A small network was trained on invented records. Each row is its activation on one of them, seen along a few directions.
Here are examples, each followed by its value of one field, Loduv.
The largest differences between rows may come from other fields.
Random noise pushes rows far along 3 fixed directions. That doesn't count. These rows show it; they differ only by the noise:
[  49 -161   64  -78  190 -272  213 -245 -320  -53 -261  169 -134 -110
 -117  -22 -130 -158 -324   41  -21  -41  -58 -271  162]
[ -21  206  202   32  -76  -72  288 -278  -53 -154 -368   73 -228  -68
  158  482  -17  -62 -197   -7  -54  362   -9 -159  105]
[ 321  -53  197  286   93  -22   -7  163 -164  456  407  366   17 -279
 -361   36   20   37   -7 -116  231 -139  164 -122  -63]
[ 140  247  225  235 -321  -16  201   -3  160   40  -16   13 -175  -34
  -65  502   75  177  -37  -42   43  195  116   73  -36]
[ 120 -355   65  -97  612 -250   86 -231 -644  208  -69  494   -9 -339
 -207 -320 -192 -373 -338  -23   96 -156  -61 -529  188]

[-117  -50 -241 -184  313   44   38 -146   27  -30   13  -69  203    7
 -121 -299   92   56   51 -136   -2 -217 -322   29   -6]	j2
[-136  375   40   32 -204  253  -34  -71   66 -162 -244  -84 -145  -48
  396  440   24 -149   35 -115  -47  437  -50   35  -27]	j11
[ 112 -137 -304 -181   73 -255  214   44  262  -32  -33 -521  276  517
 -273 -508 -229  204 -463  322  -80 -220 -254   55  -73]	j12
[ 351 -314  -27   61  356 -206  -63  214 -190  327  180   64  185   66
 -283 -195   57   37  181   96   -7 -151 -165  -95 -152]	j5
[-133   78  137 -105  217   28  174  -57  114  130 -207 -377 -126  116
  -81   39   54  228    4   44   15  212 -246   18  -88]	j9
[ -22 -110  178 -181   55 -226  271  -36 -101 -139 -310  -81  -79   86
  -23  206   70  105 -277   90 -132 -134  -29  -37  162]	j10
[-123  -94   87   43  371   39   73 -184 -344   61 -119  421  -21 -283
  482   85  -60 -232 -138  -97  -41  388  -76 -391   93]	j3
[  17  293  305  101 -140   33  242   16    1  192  -13  298 -244  -31
   76  290   82  -27 -198   36  148  469  179  -79   92]	j9
[  70  -21   18 -179 -127  -64   76  -49  -35 -103 -187  102  -84   87
  117   54  -83  -21  -62  -76   52   -5  -37  -69   43]	j11
[ -37 -218 -138 -318  536  -86  -18 -224  -13   16 -240 -102    6  -32
  173 -196 -166 -192  -96   -7 -128  117 -346  -87   45]	j1
[  80 -184 -172 -103  -27 -366   21   24 -106    1  -81 -214  -49  168
 -247 -239  -24   89 -126  132  -21 -339  128  112   78]	j4
[ 265 -180  -47  318 -393 -241  -59  445  137  202  440 -198  -37  126
 -594 -267   33  299  -18  -16   -2 -570  141  439 -118]	j11
[ -19 -241 -196 -175 -247 -475  212   17  161 -250 -301 -648 -198  513
 -420 -142   10  379 -172  218 -188 -453  -50  301  127]	j4
[ 269   56  422 -354  336 -318  334    2  -74  584 -224 -235  -90  244
 -449  537  151  350 -308 -104 -123 -189 -350 -108  -70]	j7
[ -41 -236 -184 -609  691 -119  -90 -293   28  317 -222 -745  253  255
 -228 -192  -69   94  -35   65 -245 -345 -770  266  -88]	j7
[ -83  -33 -119   30  157  184 -230  -30   59   64  138  145  320  -98
 -104 -458   42 -128  241  -23  138 -180 -210   76  -27]	j2
[ 120  -94  -34 -104 -308 -456  265  159   43  -34 -165 -396 -197  259
 -318   46   63  362 -194  121  -53 -338  219  118  -16]	j4
[ 260  155  202  -45  -75  110  256 -123  -13  -58 -250   34 -100  148
  341  612  122   -8   65   93  -86  476  -73 -265 -119]	j5
[ 238 -361   -4  177 -243 -363  100  353   26  227  370  -70  -11  119
 -362 -203   20  421 -158  -25   -3 -483   78   98 -112]	j3
[ 110  -71  138   10   55  103   -3  190  -47  189  -23   68   57 -122
   34  121  160  -45    6  -46  158  -75   86  -73  -58]	j10
[  29  228   49  -52 -280   46  187  -19  146  -46 -225 -143 -226  -55
  145   98   40  126 -142   96   90  188  125   36 -118]	j9
[ -75 -115   95   64  195  -95   60 -169 -435  139 -102  541   17 -262
  167 -127  -38 -311 -161 -115   23  171  193 -354  184]	j6
[  50  251  165  263 -356   51  109   17  177 -169  -52   -9 -163   20
   71  384  153  113  -50   -2 -104  243  121  154  -54]	j8
[  69  -20  -30 -440  775  137 -100 -119   97  619   85 -662  342  148
 -184   30    3  191  133 -118  -91 -209 -762  257 -281]	j7
[ 313 -207  -72   42  103 -179  -23  133   45  219  186 -197  182  186
 -209  -17   52  102  247  119  -77  -71 -160   78 -150]	j5
[  99   89   17  209 -267   98 -112  272  177   -6  185  -43    5   94
 -209   62   55  212   47  -39   39  -43  139  173 -141]	j8
[ -99 -100 -183 -187 -125 -139   55 -139   16 -405 -284 -233  -22  215
  -21  -49 -114   14 -243   98 -184   -8  -26   37   66]	j8
[  72    6  227  -40 -440 -565  382  -68 -177 -204 -529  127 -445  363
  -52  271   26   84 -506  102 -206  156  376 -153  320]	j12
[-182  296  -81  101 -446   91   85  -93  404 -236 -153 -333 -135  266
  224  532   39  227  122   92  -74  117   83  282  -94]	j13
[  75  123  162  261  239  335 -262  179  -25  439  477  401  124 -314
  170  256  121  108  303 -220  189  315   30 -278  -38]	j3
[ 167 -101   77  103   58 -154   83   -4 -188  121  106  198  -52 -152
 -247  -53  -56  -40 -130    8   77 -129   41  -80   39]	j6
[-180    5   22 -220  562  122  109 -283  -15  -11 -235  -38   32  -77
  201  202   34 -270   -5  -99  -49  254 -161 -230  155]	j10
[ 140   31   40  -12  232   85  -61   36  249  249   55  -63    1  -12
   75  124  -28   86  104 -113    4  169 -135   67 -118]	j1
[-137  -11  -66  -67  449  347  -24 -189  -21  183   38  159  255 -288
  100  -51  200 -144  212 -227   38  169 -193 -197    5]	j2
[ -85   14 -192   92 -262   81 -191   80   63 -193  229   93  107  -21
   19 -425    1  -51  220   61   51  -42  162  227  -17]	j6
[  96   50   93    0  552  279 -164  -95   51  354  124  247   49 -251
  261   47  -76 -284  164 -174   57  379 -131 -211  -29]	j1
[ -30  299  110    7   52  117   27 -284 -232  -93 -430  270 -190  -19
  415  283  -72  -80   27   57  -93  454  190 -284  177]	j12
[ -97    4 -244 -105  -69 -238   47   44  206 -139 -223 -278   98  163
 -195    1 -107  179 -211  187 -174 -183 -118   88  -80]	j13
[-136   46  150   42 -166  -41  177   10  200  -27  -76 -129 -209  162
  -42  504  201  200  -16    2   18  123  140  -66  -72]	j13

Here are new rows. What is Loduv for each?
[  -7  -76   81  121  260   64  -10   -1 -480  342  320  689  123 -378
  120 -187    3 -342  -13 -181  165  175  221 -338  139]	j6
[ 270  -54  139   87  264 -149   16  313 -309  544  301  221   11 -207
 -300  -39  101  100   10 -112  231 -216  281 -226 -100]	j4
[ -42   57 -123  -28 -332  -95   47   17  207 -368 -213 -311  -89  289
  -87   90  -32  189 -148   64 -163  -38   -5  199  -25]	j8
[  71  -40  367 -445  703 -284  282 -183 -392  530 -492   39  -75   89
 -190  371   80  -16 -403  -97 -123   45 -460 -354  109]	j7
[  73 -396  105 -711  790 -147  105 -285 -254  433 -459 -546  104  172
 -256 -125  -37   86 -331   22 -129 -408 -768 -184 -156]	j7
[  20 -153  -43    0  116  -43 -113   75 -187  -46  -20  134   19  -18
 -166 -197  -54  -63 -132   -3    9  -80   34 -121   11]	j8
[-340  -13 -253 -339 -208 -267  122 -446    8 -725 -658 -285  -63  243
  322 -163 -144  -79 -198  136 -266  139  -49  111  127]	j6
[ -77  194  332  -43  340   92  170 -149 -217  -30 -272  281  -23  -84
  351  393   49 -236 -141  -56   -6  347  -30 -231  169]	j10
[  89 -251   22 -154  156 -295  233  -58 -113 -166 -467 -215  -26  277
   21  130   44   57   17  232 -202  166 -331 -120  -28]	j5
[ 276   99  136  186   66  178   -6  124   51  247  176   13   79   81
   86  339  126  120  375   60   -9  279 -103  -40 -166]	j5
[  92  139  -36  270 -326  197 -233   88  184   83  260  207   14 -128
  280   62   29  -77  156  -44  103  179  178  -37  -54]	j3
[ 174 -344  -19   -8   84 -422  162  -27 -282   32  -64  114  -74  -68
 -426 -293 -134    7 -319   84   49 -394  -15 -113   83]	j6
[  -3  257   36  184 -323  198  -50  125  130 -100 -108   62  -97  -39
  173  305   98  -32   20  -52   -1  284  127   59 -139]	j8
